Each row below holds a small network's activations on one input, seen along a few directions.
Each table varies a few parts of the input and shows all the possible inputs, shuffled.
A made-up example of a description, with smaller parts first: one of 2 separate values, together with either a single point or one of 11 places around a ring or (one of 6 places along a line, together with one of 8 places around a ring).
Shared parts are said once, and a part with two or three values counts as separate values.
In the rows, zero is written as 128.

Other details of the inputs vary at random and push rows far along three fixed directions, the same in every table; ignore that.

A family of inputs:
x1: [164 105 106 125 106 126 114 152 124 134  92  88]
x2: [113 139 144  84 144 152 130 133 138 137 120 143]
x3: [104 137 145  88 144 150 131 137 136 141 122 146]
x4: [215 154 188 126  89 108 217  55 153 111 139 186]
x5: [148 120 128 123 100 130  89 145 131 136  71  90]
x6: [130 131 134  91 142 136 130 132 132 100 145 137]
x7: [108 141 123 114 158 133 132 155 128 103 138 156]
x8: [103 143 126  85 152 135 131 146 139 120 140 128]
x9: [153 121 146 222 109 104 127  59 113 167 189  80]
x10: [104 131 134 103 141 144 144 141 121 119 122 146]
x11: [142  97  83 138 109 127  99 130 127 116  87 102]
x12: [125 131 122 109 141 120 146 139 129  96 138 155]
x13: [121 131 136 108 131 108 152 155 128 110 142 153]
x14: [155 108 110 130 125 113  81 165 122 127 106  96]
x15: [126 134 124 109 137 114 149 150 130 102 138 154]
x16: [ 29 153 127 156 181 145  87 125 120 171 175  81]
x17: [113 133 126 105 142 141 149 138 127 114 121 151]
x18: [149 137 140 225 113 100 152  87 118 186 169  82]
x19: [108 131 136 108 144 137 128 149 120 106 139 156]
x20: [135 144 138 199 121 131 121  61 122 192 169  67]
x21: [116 137 125  82 145 128 130 142 137 114 147 133]
x22: [109 145 139 104 139 122 154 157 138 144 120 156]
x23: [188 129 166 117  99 110 202  62 133 106 177 181]
x24: [107 130 139 108 152 128 117 150 121 109 135 159]
x25: [ 38 156 132 162 177 149  91 129 128 188 156  96]
x26: [109 135 134  91 127 146 142 133 131 130 125 146]
x27: [ 18 152 121 162 183 138  81 128 118 167 183  87]
x28: [159 100  93 146 105 121 120 152 117 126  80 102]
x29: [211 132 188 112 113 116 181  65 138 106 176 175]
x30: [ 99 134 117 100 143 129 133 139 125 106 139 151]
x31: [112 131 124 110 163 135 113 130 138  98 130 162]
x32: [ 83 117 123 106 134 140 127 122 125 103 135 164]
x33: [129 136 125 223 123 109 130  67 116 173 174  79]
x34: [181 115 126 222 106 102 138  39 126 146 170  92]
x35: [161  96 103 139  85  99 128 162 120 127  92 102]
x36: [103 165 142 109 145 122 141 155 146 124 106 149]
x37: [146  91 106 122  94 121  94 146 113 123 104  94]
x38: [108 137 128 111 151 137 130 149 122 102 138 157]
x39: [101 140 127  96 135 145 142 136 125 129 122 149]
x40: [168  98 100 121  95 122 101 139 124 117 105  93]
x41: [ 93 145 117 105 150 125 144 156 135 117 133 146]
x42: [184  93 116 147  90  90 114 169 116 123  96 117]
x43: [159 104  96 145 102 116 125 165 120 130  83 103]
x44: [107 125 135  92 130 138 138 134 129 114 134 145]
x45: [113 152 155 104 128 133 137 135 140 121 105 152]
x46: [167 121 147 207 110 108 123  56 117 162 184  72]
x47: [182 144 150 116 113 136 203  47 151 116 155 182]
x48: [214 129 192 118 106 111 188  62 134 109 179 183]
x49: [166  89 113 140  91 125  96 156 109 116  98 106]
x50: [164  86 115 128  90 119 100 143 111 115 105  98]
x51: [112 133 141  92 151 150 117 147 126 107 143 141]
x52: [117 142 126 115 150 125 141 162 130 108 138 156]
x53: [161 138 138 211 121 126 130  60 122 179 171  66]
x54: [115 127 141  98 132 146 144 137 126 120 125 145]
x55: [100 140 115 103 147 120 139 155 131 112 139 149]
x56: [207 151 203 119  87 116 210  54 153 119 147 180]
x57: [156 112  90 139  95 117 124 159 123 140  82 104]
x58: [117 132 142  86 143 153 137 133 128 119 126 134]
x59: [139 137 137  95 145 134 131 150 133 107 143 140]
x60: [131  83 109 155 107 126  80 146 113 114  91 125]
x61: [162  93  89 147 109 129  91 143 123 105  89 112]
x62: [197 142 169 121 106 121 212  63 144 128 150 189]
x63: [ 88 128 126 107 128 154 138 118 129 122 118 164]
x64: [167 110 101 122  95 136 109 135 125 138  88  90]
x65: [105 131 146 101 152 133 112 149 124 112 141 156]
x66: [109 151 126  83 147 145 139 143 140 134 130 131]
x67: [106 135 126 101 133 112 144 158 129 116 141 150]
x68: [127 138 140  96 157 136 112 142 133 107 141 145]
x69: [161  98  87 141  96 106 112 146 117 115  98 107]
x70: [121 137 133  91 149 127 132 143 136 109 151 135]
x71: [ 87 116 129 111 138 141 126 127 123  95 136 164]
x72: [115 127 138 227 121 131 123  55 126 188 158 103]
x73: [170 104  88 140  88 119 125 144 122 133  76 106]
x74: [ 96 167 148  88 157 137 123 150 151 131 116 131]
x75: [154 115 131 128  89 127  94 145 128 137  69  96]
x76: [162 113 109 123 106 122 109 149 132 151  85  95]
x77: [114 144 154 227 115 124 118  56 133 176 144  99]
x78: [185 142 175 102 101 136 202  61 139 129 164 171]
x79: [103  90  98 143 106 135  93 138 115 123  93 113]
x80: [117 129 145  91 136 150 143 133 125 122 128 141]
x81: [ 25 160 134 168 197 151  72 139 113 166 186  87]
x82: [150  99 104 149 116 112  86 158 111 118  96 114]
x83: [104 136 115 103 147 128 144 143 134 109 129 149]
x84: [114 143 125 106 148 133 147 140 139 132 113 158]
x85: [150 123 110 145 101 114 106 154 133 130  62 105]
x86: [147 117 104 143 106 128  91 133 141 126  58 105]
x87: [ 88 172 153 177 172 137 139  62 139 169 218  99]
x88: [ 93 119 132 111 134 154 142 123 126 112 119 164]
x89: [102 147 128 101 134 128 155 157 132 135 126 147]
x90: [105 149 126 104 150 129 149 156 141 137 116 156]
x91: [158  92 105 116  94 123  94 142 116 119 102  92]
x92: [220 135 179 135  93  96 218  83 136 110 178 188]
x93: [158 102 100 150 118 107  93 162 117 117  95 116]
x94: [121 139 131 114 155 114 132 160 131 110 135 162]
x95: [145  92 100 134  92 119 108 147 113 124  90 101]
x96: [ 29 157 125 152 187 149  83 123 123 168 174  74]
x97: [100 132 124 104 150 129 132 144 123  99 140 152]
x98: [157  96 108 136  92 125 108 148 118 145  71 109]
x99: [157 110 108 125 108 134 101 141 132 148  84  96]
x100: [119 150 122 221 127 122 128  68 117 189 169  80]
x101: [107 162 149  94 149 145 122 135 150 126 113 132]
x102: [ 46 151 108 173 188 151  98 110 129 159 150  94]
x103: [160  87 106 137  90 112 108 148 109 110 100 107]
x104: [124  85 104 153 106 136  87 147 112 113  97 123]
x105: [106 130 110  99 147 135 127 119 135  98 132 152]
x106: [114 157 154 108 129 115 150 156 145 129 110 149]
x107: [132 137 136  97 146 146 125 141 133 104 144 143]
x108: [ 50 156 111 170 186 149  93 108 138 175 142 103]
Description of these inputs: one of 9 places along a line, together with either one of 2 separate values or one of 10 places along a line.
- The inputs of x9 and x49 match in every part but the place on the line of 9. If x70 is changed in the same way as x9 into x49, which row does it become? => x59
- The inputs of x58 and x29 match in every part but the place on the line of 9. If x102 is changed in the same way as x58 into x29, which row does it become? => x31
- Start at x24 and move only the place on the line of 9, one step at a time. The first step leads to x19. Which rows follow, in order? => x103, x23, x95, x10, x39, x98, x45
- Which other rows does x31 become when the choice among 2 separate values takes its other values? List them by row number. => x60
- List by row number the other rows that have the place on the line of 9 in common with x87. => x8, x11, x16, x33, x35, x41, x44, x79, x83, x95, x96

A family of inputs:
x109: [143 123  97 157 104 116 118 154 125 159 105  80]
x110: [165 125 153  84 125 120 181 127 132  79 151 197]
x111: [156 112  97 143  85 128 104 130 121 158  79  63]
x112: [126 150 128 171 132 115 119 134 137 170 119  94]
x113: [ 71 106  99  64 144 165  89 190 121 100  79 144]
x114: [107 155 126 177 141 112 157  94 126 163 175 105]
x115: [ 50 177 168  88 178 165 118 143 151 144 116 169]
x116: [203 152 191  66  95 132 215  72 162 119 127 196]
x117: [116 162 157 188 144 116 124 113 143 167 129 118]
x118: [ 97 130 129 178 146 138  97  95 118 151 162  92]
x119: [102 127 135 191 144 128 111  62 120 132 178 125]
x120: [110 129 127 155 152 136  78 124 118 152 159  68]
x121: [ 92 150 134  80 162 131 180 138 138 104 147 189]
x122: [105 107  80  53 118 159 106 195 127 102  54 122]
x123: [234  38  79 109  25  96 114 191 107  81  22 121]
x124: [106 118 104 168 127 135 107 103 119 156 117  86]
x125: [ 41 160 131  67 203 139  98 199 125 110 162 141]
x126: [138  90  97 184 112 103  95 131 112 114 126 123]
x127: [231 118 164 174  91  88 179  64 123 120 192 142]
x128: [165 129 165  63 132 138 170 100 135  79 160 185]
- The inputs of x112 and x116 match in every part but one. If x109 is changed in the same way as x112 into x116, which row does it become? => x111
- What is each input in this table made of? => one of 2 separate values, together with either a single point or one of 9 places along a line
- Which other rows does x114 become when the choice among 2 separate values takes its other values? List them by row number. => x122
